Here are a small network's activations along a few directions, averaged over the inputs that share one value of a field.
Values that are neighbours, or in one group, have similar rows; names and order tell nothing.
In the rows, 500 means zero.
Strong random noise was added to every row along 23 fixed directions; ignore it. To show where, here is one row again and again, with new noise each time:
[411 475 373 402 397 598 206 490 234 542 558 539 507 624 496 557 355 620
 481 409 271 532 555 432 512 575 170 537 364 541 351 400 539 642 339 522]
[606 516 725 601 341 506 395 567 524 392 611 564 451 479 292 443 429 626
 371 606 600 544 595 544 607 495 660 416 343 476 857 569 613 442 560 509]
[542 658 595 501 383 429 503 524 351 740 421 383 590 467 530 352 645 456
 468 669 605 440 279 666 471 513 527 520 491 664 485 623 712 677 511 548]
[486 432 524 563 643 274 370 822 550 636 620 482 519 370 496 624 335 641
 381 702 620 337 567 631 556 412 659 575 479 555 575 602 523 510 880 637]
[568 513 439 429 674 390 630 351 196 544 464 481 540 351 499 498 472 525
 580 604 462 332 333 661 453 719 664 744 544 561 497 593 655 516 460 507]
[448 608 571 479 615 542 595 340 491 473 577 525 487 516 564 633 439 398
 442 500 567 619 511 535 388 585 471 592 600 646 498 618 437 794 556 460]
[613 463 408 510 577 247 623 492 643 684 640 418 472 662 654 479 487 408
 484 561 659 388 277 559 574 424 363 323 543 436 397 474 433 505 524 551]
[380 405 600 497 398 369 594 447 428 370 278 715 381 592 405 441 399 656
 614 441 560 570 705 585 652 478 327 452 475 580 431 486 803 473 513 629]
[609 593 286 590 686 577 490 407 365 462 685 707 413 638 348 475 551 481
 436 534 434 509 875 407 661 450 383 501 512 367 514 345 426 446 296 502]
[660 576 534 589 380 475 474 489 537 590 611 410 420 563 526 438 512 455
 438 557 684 523 446 589 539 486 655 466 339 447 695 517 669 535 535 549]
[346 474 568 370 595 579 464 230 600 591 518 589 415 683 490 524 605 364
 493 470 567 741 728 519 550 540 473 324 551 593 543 627 419 327 523 623]
[411 451 308 567 469 590 591 522 343 510 415 557 540 397 641 566 381 487
 390 411 588 560 470 709 504 602 630 549 545 431 430 457 746 565 379 514]
[578 494 165 503 620 467 384 467 578 199 642 283 498 304 687 733 518 481
 231 459 584 431 525 297 390 476 514 434 545 459 583 568 412 471 609 511]
[611 267 696 382 608 573 713 351 476 377 449 604 380 461 395 480 647 487
 537 251 347 775 619 521 515 503 504 427 531 485 314 447 671 482 491 304]
[281 637 516 641 414 535 359 448 611 535 534 682 376 583 469 633 376 477
 437 362 658 529 569 541 399 366 485 495 440 375 448 557 636 672 534 582]
[573 387 181 400 627 616 369 412 409 421 617 430 446 537 675 559 505 513
 391 333 436 609 567 383 439 655 470 609 466 450 536 409 439 413 444 568]
[605 509 121 581 448 354 519 318 589 385 505 515 544 576 464 485 514 587
 456 346 345 302 522 570 438 492 484 753 496 471 394 478 521 646 528 562]
[427 543 570 424 619 554 469 478 434 390 525 641 562 427 330 536 402 630
 322 464 366 516 465 513 303 520 519 554 677 468 526 378 340 456 552 363]
[578 811 500 539 529 472 597 439 430 564 563 428 446 540 600 292 473 473
 376 504 566 592 576 664 429 473 518 592 476 542 568 171 489 408 678 422]
[537 438 503 476 432 565 510 417 577 564 514 518 743 572 569 422 555 410
 506 453 543 548 559 551 600 522 413 399 509 370 295 658 552 471 437 548]
[575 365 225 483 449 529 616 695 601 254 253 584 662 554 470 650 376 680
 315 495 509 554 419 450 474 467 576 340 734 465 467 320 477 534 472 616]
[372 642 368 567 559 560 546 523 733 588 369 583 520 593 429 469 631 407
 567 463 449 472 553 437 440 373 633 479 620 474 434 375 239 316 484 551]
[284 803 558 654 455 523 415 543 584 629 575 543 488 415 503 470 572 390
 498 505 517 447 626 535 484 337 529 600 450 502 543 616 518 699 541 484]
[597 541 530 511 570 471 592 444 482 452 537 465 422 389 574 584 464 418
 594 406 550 524 452 416 408 648 611 721 347 608 450 590 749 550 521 354]
[618 588 266 319 499 559 357 364 501 570 452 371 495 666 439 653 566 474
 484 572 436 537 593 379 293 514 621 657 486 644 560 473 624 617 574 549]


Diteg, 11 values:
y7: [405 514 518 478 270 513 532 418 496 353 298 551 480 525 460 564 352 583
 582 427 439 518 374 540 415 544 522 565 471 536 561 462 674 639 453 488]
y10: [353  91 542 482 321 398 449 587 555 358 405 447 324 391 544 372 514 682
 576 270 403 469 533 547 561 454 299 478 441 473 522 418 507 263 544 465]
y11: [530 609 434 470 575 525 476 254 525 338 501 567 554 626 487 648 316 438
 595 516 599 441 631 356 445 494 394 424 491 273 360 450 465 281 489 522]
y2: [509 514 409 431 453 427 512 469 388 474 486 362 506 470 606 344 494 536
 500 531 624 374 579 517 352 407 371 673 605 319 570 358 668 460 528 416]
y4: [579 451 431 328 519 549 585 458 370 501 343 477 553 494 477 428 551 583
 688 431 182 541 369 518 545 672 699 627 430 534 520 424 552 445 421 540]
y3: [743 388 388 669 544 634 302 704 310 503 467 333 471 451 448 552 596 594
 472 643 485 423 732 502 482 463 527 705 446 668 303 417 338 629 719 623]
y9: [334 340 562 323 578 525 418 518 646 454 467 499 658 412 556 635 496 496
 589 390 281 513 430 381 535 573 507 406 499 504 371 709 325 385 540 540]
y6: [592 568 554 441 772 483 570 470 547 427 563 731 543 516 466 498 537 598
 300 459 487 642 462 491 502 528 511 410 649 488 485 494 337 448 653 618]
y1: [505 510 537 357 675 442 643 567 766 621 485 665 549 592 562 445 634 462
 584 408 361 719 501 435 568 528 596 622 531 609 542 656 512 586 628 610]
y5: [350 376 516 547 405 511 482 463 713 516 429 574 422 588 444 513 555 491
 637 442 403 502 549 465 538 528 488 573 501 659 558 638 323 546 466 565]
y8: [540 646 398 435 560 532 382 410 214 620 632 566 631 675 419 420 382 545
 466 745 464 404 577 500 545 680 310 633 524 561 568 449 361 492 330 533]
The values of Diteg form a line.
What is the length, in steps, of the shortest route from y8 to y10?
> 8
Name the neighbours of y5, in listed order.
> y3, y6
Name the neighbours of y9, in listed order.
> y4

Lotoz, 12 values:
u9: [475 423 655 407 523 369 628 288 347 507 483 599 464 505 345 579 373 519
 487 536 424 500 407 658 524 654 428 396 515 705 344 550 651 477 438 334]
u8: [477 470 505 437 534 524 409 320 690 439 632 339 412 458 727 553 579 412
 318 212 511 709 611 555 333 422 476 543 444 473 416 548 501 578 841 471]
u11: [454 285 453 507 291 424 645 707 560 634 372 467 580 548 392 240 613 573
 525 683 350 435 631 648 717 444 412 465 653 697 672 328 406 377 364 364]
u6: [681 305 499 355 629 770 516 637 380 752 632 452 684 508 474 272 808 422
 379 629 517 656 720 552 494 468 682 639 746 261 720 505 506 546 377 426]
u2: [368 558 717 523 597 394 437 338 308 507 575 474 361 316 376 602 506 407
 737 544 494 250 509 429 420 401 369 566 437 418 350 700 631 589 435 331]
u4: [302 633 635 547 442 569 678 629 575 538 331 672 531 501 642 279 593 509
 558 323 447 802 472 613 678 558 549 492 482 641 580 533 517 628 477 678]
u12: [469 142 518 449 539 675 352 523 485 240 444 606 329 445 264 781 445 744
 348 325 234 733 655 547 574 495 717 282 488 526 579 478 367 520 618 636]
u7: [464 486 544 385 621 417 414 480 222 609 477 626 406 437 502 576 356 608
 573 478 521 459 381 548 411 562 448 617 435 420 330 498 853 510 521 536]
u3: [357 655 403 420 510 692 495 484 339 581 382 569 590 479 260 492 599 518
 340 700 284 522 612 652 421 424 715 510 769 527 743 330 360 545 381 434]
u10: [439 447 505 660 407 688 472 756 376 410 460 528 518 364 434 577 526 506
 250 571 563 543 455 521 503 389 470 280 644 449 499 398 410 630 342 392]
u1: [606 630 383 619 561 573 686 467 542 362 383 527 450 599 376 444 609 476
 545 622 531 485 672 402 470 524 588 656 652 693 623 368 242 531 445 517]
u5: [463 575 453 556 700 621 409 589 555 339 548 722 473 422 391 607 393 562
 432 344 452 482 647 264 286 473 485 656 545 368 375 313 364 256 536 357]
The values of Lotoz form 4 separate groups.
Which other values are in the same group as u3? Give them in the order they are listed.
> u8, u10
Which other values are in the same group as u11? Give them in the order they are listed.
> u7, u5
Which other values are in the same group as u1? Give them in the order they are listed.
> u9, u12
